These are the activations of a small neural network, seen along a few directions. Each row is one input.
Each table varies a few parts of the input and shows all the possible inputs, shuffled.
Descriptions start from the smaller parts, as in this example, which fits no table here: one of 3 separate values, together with either a single point or one of 11 places along a line or (one of 4 places along a line, together with one of 8 places around a ring).
Shared parts are said once, and a part with two or three values counts as separate values.
(in the rows, 128 means zero)

Other details of the inputs vary at random and push rows far along two fixed directions, the same in every table; ignore that.

Table:
row 1: [137 118 125 142 127 134 132 129 125 136 130 136 129 139 131 128]
row 2: [140 114 123 140 126 135 125 127 125 133 125 139 128 140 126 131]
row 3: [143 117 121 133 133 134 124 121 142 146 133 118 116 133 128 119]
row 4: [138 115 124 140 123 134 125 130 122 134 125 138 128 138 126 131]
row 5: [140 117 126 141 126 135 126 130 131 132 125 139 131 139 129 131]
row 6: [138 117 124 141 126 134 128 128 127 132 128 139 129 138 129 132]
row 7: [137 117 122 141 125 133 130 131 127 133 129 137 128 139 128 130]
row 8: [141 116 123 138 127 134 126 129 128 133 127 137 130 140 124 129]
row 9: [143 118 120 135 132 131 121 123 144 144 134 119 115 133 127 121]
row 10: [139 115 122 137 124 136 129 127 123 136 126 135 129 140 126 126]
row 11: [138 119 130 140 129 135 130 128 128 132 126 137 133 138 132 129]
row 12: [142 118 120 133 132 132 122 124 145 145 134 120 115 133 126 122]
row 13: [ 44  94 141 136 197 112 140  99 108  38 120 101  92  99 117 110]
row 14: [138 118 127 140 130 135 132 128 128 134 129 136 132 138 130 128]
row 15: [137 116 126 138 123 136 127 127 120 135 124 136 130 138 126 129]
row 16: [109 181 140  89 103 110 129 144 116 121 125 127 148 101 132 142]
row 17: [136 117 128 142 125 134 130 129 122 135 128 138 130 138 132 130]
row 18: [139 118 125 137 136 132 127 121 145 145 137 120 114 133 131 121]
row 19: [110 182 137  85 104 109 128 144 117 120 124 124 147 103 128 139]
row 20: [115 185 139  84 113 109 127 136 136 134 135 108 137  97 135 131]
row 21: [143 122 121 136 130 131 123 124 147 145 136 120 117 132 130 123]
row 22: [140 116 126 137 127 134 124 129 128 130 123 137 130 139 126 130]
row 23: [109 180 140  83 105 111 130 142 116 121 123 122 153 102 128 135]
row 24: [138 116 125 137 126 137 127 124 123 133 124 137 129 139 126 129]
row 25: [138 118 127 141 128 136 130 126 125 134 129 138 130 139 132 130]
row 26: [110 182 139  86 104 110 130 146 121 121 127 125 153 103 131 139]
row 27: [142 121 121 134 131 132 124 125 148 146 136 120 116 133 130 124]
row 28: [136 117 127 140 127 133 132 130 126 134 130 135 134 139 130 127]
row 29: [ 43  95 140 140 197 110 141 102 113  35 123 103  91  99 120 113]
row 30: [139 114 122 138 125 133 126 132 127 133 127 136 132 140 125 128]
row 31: [139 116 128 136 127 137 126 126 126 132 122 136 132 138 126 128]
row 32: [114 187 137  77 110 110 124 136 135 135 130 106 138  97 129 131]
Each input here is: one of 4 places along a line, together with either one of 2 separate values or one of 6 places around a ring.
The inputs of row 5 and row 22 match in every part but the place on the line of 4. If row 27 is changed in the same way as row 5 into row 22, which row does it become? -> row 12
Start at row 23 and move only the place on the line of 4, one step at a time. The first step leads to row 30. Which rows follow, in order? -> row 26, row 28
Which other rows does row 9 become when the place on the line of 4 takes its other values? List them by row number. -> row 3, row 20, row 21

Table:
row 33: [ 92 145 134 101 136 111 125 128 117  81 113 120 130 105 118 129]
row 34: [ 95 159 136 101 151 108 132 118 159 120 145  84 103  93 135 118]
row 35: [170 140 122 120  86 141 121 143 115 179 126 143 148 146 128 135]
row 36: [105  15 116 200 208 153 134  72 113  79 119 124  73 153 117  98]
row 37: [ 89 145 142  98 144 121 132 124 112  89 113 119 135 109 118 127]
row 38: [171 150 132 129  96 138 131 140 130 174 131 141 158 144 142 130]
row 39: [167 153 124 131  90 131 123 152 135 164 136 155 149 144 138 149]
row 40: [ 83 144 126 105 129 111 133 132 111  93 126 118 123 104 116 125]
row 41: [168 149 119 133  82 132 125 150 134 176 139 151 150 143 138 141]
row 42: [182 152 115 107  99 133 106 131 165 195 137 109 124 135 126 124]
row 43: [ 85 143 141 114 137 113 143 129 114 103 131 120 127 104 137 128]
row 44: [ 87 149 139 111 144 105 138 133 122  79 128 117 135 103 132 131]
row 45: [186  19  97 215 151 167 118 112 135 149 124 161  94 191 111 127]
row 46: [112 130 149 127 140 127 132 128 129 113 124 129 143 117 136 130]
The inputs of row 33 and row 44 match in every part but one. If row 45 is changed in the same way as row 33 into row 44, which row does it become? -> row 39
What is each input in this table made of? -> one of 2 separate values, together with either a single point or one of 6 places around a ring

Table:
row 47: [132 199 151 121 106 111 145 146 158 172 167 122 141 102 180 143]
row 48: [156 133 119 138  96 133 125 157 131 149 131 156 156 148 125 148]
row 49: [141  77 106 156 148 134 115 125 151 128 132 123 103 146 110 122]
row 50: [ 54  84 141 150 177 122 141 106  92  59 120 115  94 111 128 115]
row 51: [141 175 140  99  95 119 128 160 128 130 121 149 173 125 133 146]
row 52: [134  77 118 175 135 138 126 122 107 118 123 147 113 150 127 130]
row 53: [133 103 129 187 165 133 159 115 164 149 174 124  99 142 166 119]
row 54: [160 141 130 129 103 145 138 131 111 161 127 150 158 152 132 132]
row 55: [131  80 121 174 140 139 122 123 120 118 127 154 110 149 130 139]
row 56: [142  74 102 156 144 131 117 124 138 128 128 118 105 147 108 113]
row 57: [161 136 114 134  92 133 131 143 112 152 129 156 147 146 126 140]
row 58: [ 68  94 139 151 189 120 142 104 111  44 119 131 101 118 125 121]
row 59: [172 140 126 121 105 136 106 131 150 164 118 136 130 138 126 137]
row 60: [ 97 146 143 101 144 120 120 111 134 104 117 101 116  94 126 123]
row 61: [ 24 164 136  75 168  83 130 112 105  34 121  78  93  58 106 113]
row 62: [142 176 122  86  84 113 106 143 125 154 124 119 135 110 125 138]
row 63: [145  84 116 151 155 149 126 100 147 134 127 120 104 147 121 113]
row 64: [135 176 141  98  96 126 134 153 126 137 123 141 179 120 136 143]
row 65: [137  73 110 149 147 139 125 119 137 139 128 112 106 147 115 107]
row 66: [ 94 154 132  99 130 108 110 127 131 104 124 108 108  94 119 137]
row 67: [147 179 139  79  97 126 114 130 124 162 122 114 146 111 129 129]
row 68: [164 139 136 137 100 140 121 141 126 147 119 161 150 145 138 147]
row 69: [141  85 105 155 147 138 119 113 144 130 132 126  94 144 110 125]
row 70: [169 134 121 112 110 139 118 133 139 172 128 120 147 143 120 117]
row 71: [145  76 118 152 157 145 122 112 153 130 126 118 114 145 120 109]
row 72: [ 66 190 157  76 133 104 145 126 107  73 121 121 149  79 136 135]
row 73: [133  83 116 171 142 140 134 122 123 114 132 153 113 151 121 135]
row 74: [155 153 133 153 119 126 149 150 172 180 174 128 142 137 171 130]
row 75: [161 134 118 118  97 141 114 132 131 179 124 121 126 136 125 128]
row 76: [137 173 144  95  95 123 137 150 112 144 124 138 179 124 132 134]
row 77: [138  78 108 148 146 143 129 107 131 143 129 118  95 147 114 108]
row 78: [137 178 148 101  92 129 128 141 119 143 119 145 166 115 146 148]
row 79: [133  74 111 172 139 133 132 133 115 115 127 144 125 157 122 125]
row 80: [147 178 130  82 101 115 113 150 151 145 121 124 153 116 122 135]
row 81: [128  72 118 168 142 143 140 129 115 125 127 140 127 156 125 118]
row 82: [132  81 135 169 148 146 132 109 108 126 121 143 122 153 134 119]
row 83: [103 159 134  92 141 113 123 119 136  96 120 110 117 103 118 127]
row 84: [131 175 132  95  86 126 141 146 105 150 126 140 159 122 132 141]
row 85: [ 25 165 152  66 183  93 139  98 103  41 120  71 102  63 113 105]
The inputs of row 76 and row 82 match in every part but one. If row 49 is changed in the same way as row 76 into row 82, which row does it become? -> row 66
What is each input in this table made of? -> one of 3 separate values, together with either a single point or (one of 2 separate values, together with one of 6 places around a ring)
Which other rows does row 59 become when the choice among 2 separate values takes its other values? List them by row number. -> row 68
List by row number the other rows that have the choice among 3 separate values in common with row 61. -> row 53, row 54, row 57, row 58, row 63, row 69, row 72, row 73, row 77, row 83, row 84, row 85
Which other rows does row 65 become when the place on the ring of 6 takes its other values? List them by row number. -> row 49, row 56, row 70, row 71, row 80
